These are the activations of a small neural network, seen along a few directions. Each row is one input.
Each table varies a few parts of the input and shows all the possible inputs, shuffled.
A made-up example of a description, with smaller parts first: one of 6 places along a line, together with either a single point or one of 11 places along a line or (one of 3 separate values, together with one of 8 places around a ring).
Shared parts are said once, and a part with two or three values counts as separate values.

Other details of the inputs vary at random and push rows far along two fixed directions, the same in every table; ignore that.

Rows:
r1: [-19,24,-43,23,-33,18,28,-2,-28,21,-18,11,-6,10,-63,-29]
r2: [13,8,-3,0,-4,-11,-5,7,-18,2,-3,-16,21,-12,4,-8]
r3: [-4,0,3,-8,33,2,9,13,20,-11,5,-4,-16,-24,42,13]
r4: [12,-5,5,-7,7,2,-9,-3,-34,-10,-1,4,16,1,-4,-2]
r5: [12,-9,12,-9,2,0,-22,-9,-24,-12,17,-3,26,11,1,-1]
r6: [-7,-7,15,-11,31,2,7,7,27,-14,-5,4,-32,-14,37,12]
r7: [16,-5,5,-12,9,-7,-15,-4,-37,-8,6,2,29,0,-9,12]
r8: [-4,-3,9,-8,17,-1,0,-1,41,-1,10,5,-18,-7,27,6]
r9: [-3,-4,2,-7,8,1,2,14,28,1,-1,-13,-5,-5,33,6]
r10: [-6,-7,13,-11,12,3,-5,-3,25,-11,11,-1,-14,-1,24,5]
r11: [-29,19,-29,25,-66,10,41,-4,7,29,-39,9,-23,33,-63,-28]
r12: [0,4,-10,6,-30,-4,-3,-16,-34,1,8,3,29,25,-46,-4]
r13: [-3,-4,12,-4,9,-2,3,12,50,8,-12,2,-21,-1,30,8]
r14: [6,2,-3,-3,3,11,-21,-4,-20,1,22,-7,26,5,-9,-11]
r15: [14,-2,2,-10,7,-1,-17,-4,-26,-3,26,-14,38,-2,3,-11]
r16: [0,3,-4,9,-12,3,0,-21,-46,7,9,5,21,9,-40,-25]
r17: [3,-6,8,-1,0,-8,3,13,27,-14,-16,-2,-27,-8,25,18]
r18: [11,7,-9,5,-7,-1,-10,5,-16,6,-7,-11,15,-2,-11,-10]
r19: [-39,11,-25,25,-55,12,49,7,51,15,-41,16,-62,25,-29,2]
r20: [6,-4,1,1,19,9,-19,-7,-29,0,25,-2,23,-8,-5,-9]
r21: [-3,-8,14,-3,36,-3,-2,-5,29,-3,15,10,-20,-20,34,11]
r22: [-3,-16,12,-6,26,-8,-8,-7,13,-16,17,8,-10,-10,24,30]
r23: [6,1,12,-3,15,-14,0,16,36,0,-13,-1,-21,-18,35,10]
r24: [9,-2,-1,0,15,0,-7,-7,-33,-1,26,-7,29,-11,0,-10]
r25: [8,1,-3,3,-37,-2,-5,-7,-28,11,-8,-2,31,29,-43,0]
r26: [-8,-15,14,-3,28,1,-1,-3,23,-19,11,9,-30,-12,35,20]
r27: [21,-5,11,-8,-6,-18,-18,2,-20,-7,-2,-8,25,-1,-4,17]
r28: [-36,17,-25,26,-40,-1,55,12,56,11,-47,12,-75,1,-16,-1]
r29: [9,-1,-2,-4,-1,11,-20,4,-9,10,0,-13,23,11,-4,-8]
r30: [17,5,6,-5,15,-5,-8,-5,-29,8,4,3,25,-3,-7,-14]
Description of these inputs: one of 5 places around a ring, together with either one of 2 separate values or one of 4 places along a line.
Q: Changing only the place on the ring of 5 turns r8 into r21. The same change can be made to r15. Which row results?
A: r24
Q: Which other rows agree with r9 in the place on the ring of 5? List them by row number.
A: r11, r13, r19, r25, r29
Q: Which other rows agree with r28 in the place on the ring of 5? List them by row number.
A: r2, r17, r18, r23, r27

Rows:
r31: [-24,1,-11,11,-26,-2,30,4,33,-4,-20,10,-44,8,-7,19]
r32: [31,-15,37,-23,42,-10,-34,15,12,-11,0,-13,15,-17,58,13]
r33: [-33,8,-25,18,-39,6,36,4,44,4,-17,10,-48,14,-16,11]
r34: [19,9,-11,2,-27,4,-22,-4,-56,18,1,-17,60,21,-44,-30]
r35: [27,-14,29,-26,79,-7,-33,4,-17,-24,48,-18,31,-47,74,4]
r36: [7,-11,16,-14,20,1,-10,18,22,-18,-8,-9,-14,-9,41,25]
r37: [6,13,-8,14,-46,-12,8,-16,-39,21,-15,6,28,24,-61,-26]
r38: [-9,4,-1,3,-1,2,12,16,49,10,-19,-2,-31,-5,21,4]
r39: [1,12,-18,12,-48,0,1,-13,-36,20,1,-2,36,29,-59,-25]
r40: [-28,9,-15,17,-36,-8,42,0,38,6,-34,18,-55,9,-20,10]
r41: [29,-17,34,-26,41,-9,-32,14,6,-21,-3,-13,10,-17,54,21]
r42: [-46,11,-33,21,-4,19,47,-8,28,7,-1,32,-59,-2,-25,4]
r43: [6,-11,23,-12,19,-8,-11,4,39,-3,9,-3,-6,-7,38,16]
r44: [17,7,-12,1,-31,6,-19,-3,-62,9,-2,-16,57,22,-45,-23]
r45: [17,-9,13,-8,28,17,-33,-33,-86,-4,42,4,58,6,-26,-40]
r46: [-21,3,-15,10,28,2,17,-1,25,-9,19,14,-39,-30,17,18]
Q: What do these inputs look like to the network?
A: either one of 4 places along a line or (one of 2 separate values, together with one of 6 places around a ring)
Q: Which other rows does r39 become when the choice among 2 separate values takes its other values? List them by row number.
A: r34
Q: Which other rows does r44 become when the place on the ring of 6 takes its other values? List them by row number.
A: r32, r34, r36, r38, r41

Rows:
r47: [-12,8,-24,10,-33,11,22,-10,-34,-13,14,12,13,27,-37,12]
r48: [3,-20,42,-28,85,6,4,-3,52,-9,29,-11,-30,-44,85,3]
r49: [-43,-11,-18,16,-24,24,21,-8,36,15,10,11,-18,25,-15,8]
r50: [5,17,-24,12,-41,-33,28,24,-8,21,-46,-2,-16,-10,-33,0]
r51: [-13,-18,-4,-3,40,7,7,11,71,-37,21,13,-57,-27,56,83]
r52: [-4,6,-1,1,-35,-21,0,-4,33,15,-26,4,3,35,-22,7]
r53: [-19,0,-18,6,-35,3,-10,-8,33,1,4,-6,-4,24,-18,2]
r54: [-20,-8,14,15,-39,-7,15,-6,41,27,-35,3,-15,37,-11,10]
r55: [-22,27,-26,29,2,-9,28,-9,-28,5,-10,17,-23,-36,-33,-8]
r56: [-1,-16,22,-5,9,-2,-10,-38,-25,10,37,18,8,13,-7,-20]
r57: [-15,20,-32,8,-35,3,33,17,4,-3,-25,-13,-28,-6,6,-10]
r58: [-10,18,-40,25,-36,-9,20,19,-17,12,-18,-12,-19,-16,-27,2]
r59: [15,-17,18,-4,8,-9,-7,-36,-70,-21,27,26,30,8,-19,-10]
r60: [0,-3,8,-11,10,-4,-15,-38,-13,1,34,22,6,3,-9,-8]
r61: [-17,-18,25,-6,81,-11,11,9,42,-39,9,6,-47,-56,89,17]
r62: [46,4,16,-15,1,2,-25,4,-33,18,-44,-8,43,-1,-6,-25]
r63: [-9,-2,-23,20,-41,-7,13,0,-8,-9,-7,-1,-14,12,-47,28]
r64: [16,16,-11,1,-39,-20,22,14,-25,8,-46,-7,15,5,-15,-20]
r65: [-22,13,-24,14,-2,24,30,9,20,28,11,-8,-8,-5,-10,-20]
r66: [-27,5,-29,1,-14,10,3,-11,31,5,22,11,-1,18,-21,10]
r67: [-12,2,-3,1,-39,-2,11,-2,-1,-30,-1,-9,-11,24,-11,11]
r68: [12,-5,20,-17,-36,-26,5,-4,-28,-11,-29,0,23,26,-30,11]
r69: [-2,0,8,-29,67,9,-14,26,62,-8,39,-13,-6,-41,76,18]
r70: [5,7,-22,-1,10,5,2,2,-63,2,10,-11,46,-5,-6,-14]
r71: [-20,8,-14,30,-19,-3,37,-26,0,-11,2,45,-51,-12,-39,20]
r72: [1,-7,-8,7,-43,-32,24,1,8,-1,-41,9,-23,15,-46,31]
r73: [19,-5,33,-1,27,-7,1,32,82,9,-20,-11,-32,-15,79,13]
r74: [19,-13,26,-25,52,14,-40,29,35,-18,0,-22,-18,-28,78,7]
r75: [-23,27,-48,27,-11,5,30,12,-20,15,-5,3,-10,-21,-29,10]
r76: [29,-16,26,-24,33,19,-59,-6,-67,-17,40,-4,69,26,-8,-1]
r77: [42,-28,45,-24,49,-2,-59,-28,-82,-19,38,19,57,15,-9,-23]
r78: [14,29,-9,11,-28,-16,18,22,27,27,-29,-1,3,6,-6,-23]
r79: [37,-16,43,-29,7,17,-70,-8,-69,-21,21,-19,71,25,-8,-11]
r80: [-33,-14,-6,23,-42,15,5,-5,39,13,-3,-6,-24,27,-12,2]
r81: [42,-16,26,-15,71,2,-51,-16,-79,-4,18,-6,60,-16,6,-44]
r82: [-12,27,-14,8,10,1,23,-10,14,9,15,3,-18,-20,-14,-36]
r83: [-5,21,-26,12,-28,6,10,16,25,18,-1,-15,-6,-5,-6,-26]
r84: [12,-23,63,-41,39,1,-26,12,59,-20,-30,4,-28,-7,69,46]
r85: [-9,9,-14,18,-32,18,15,15,25,23,-6,-20,-7,2,-1,-29]
r86: [35,-6,2,-19,51,20,-52,3,-68,8,21,-21,69,-3,8,-23]
Q: Changing only one part turns r83 into r82. The same change can be made to r57. Which row results?
A: r61
Q: Changing only one part turns r51 into r71. The same change can be made to r66. Which row results?
A: r60
Q: What do these inputs look like to the network?
A: one of 2 separate values, together with one of 4 places along a line, together with one of 5 places around a ring
Q: Start at r67 and move only the place on the ring of 5, one step at a time. The first step leads to r63. Which rows follow, in order?
A: r53, r80, r79
Q: Which other rows does r65 become when the place on the line of 4 takes its other values? List them by row number.
A: r48, r73, r85
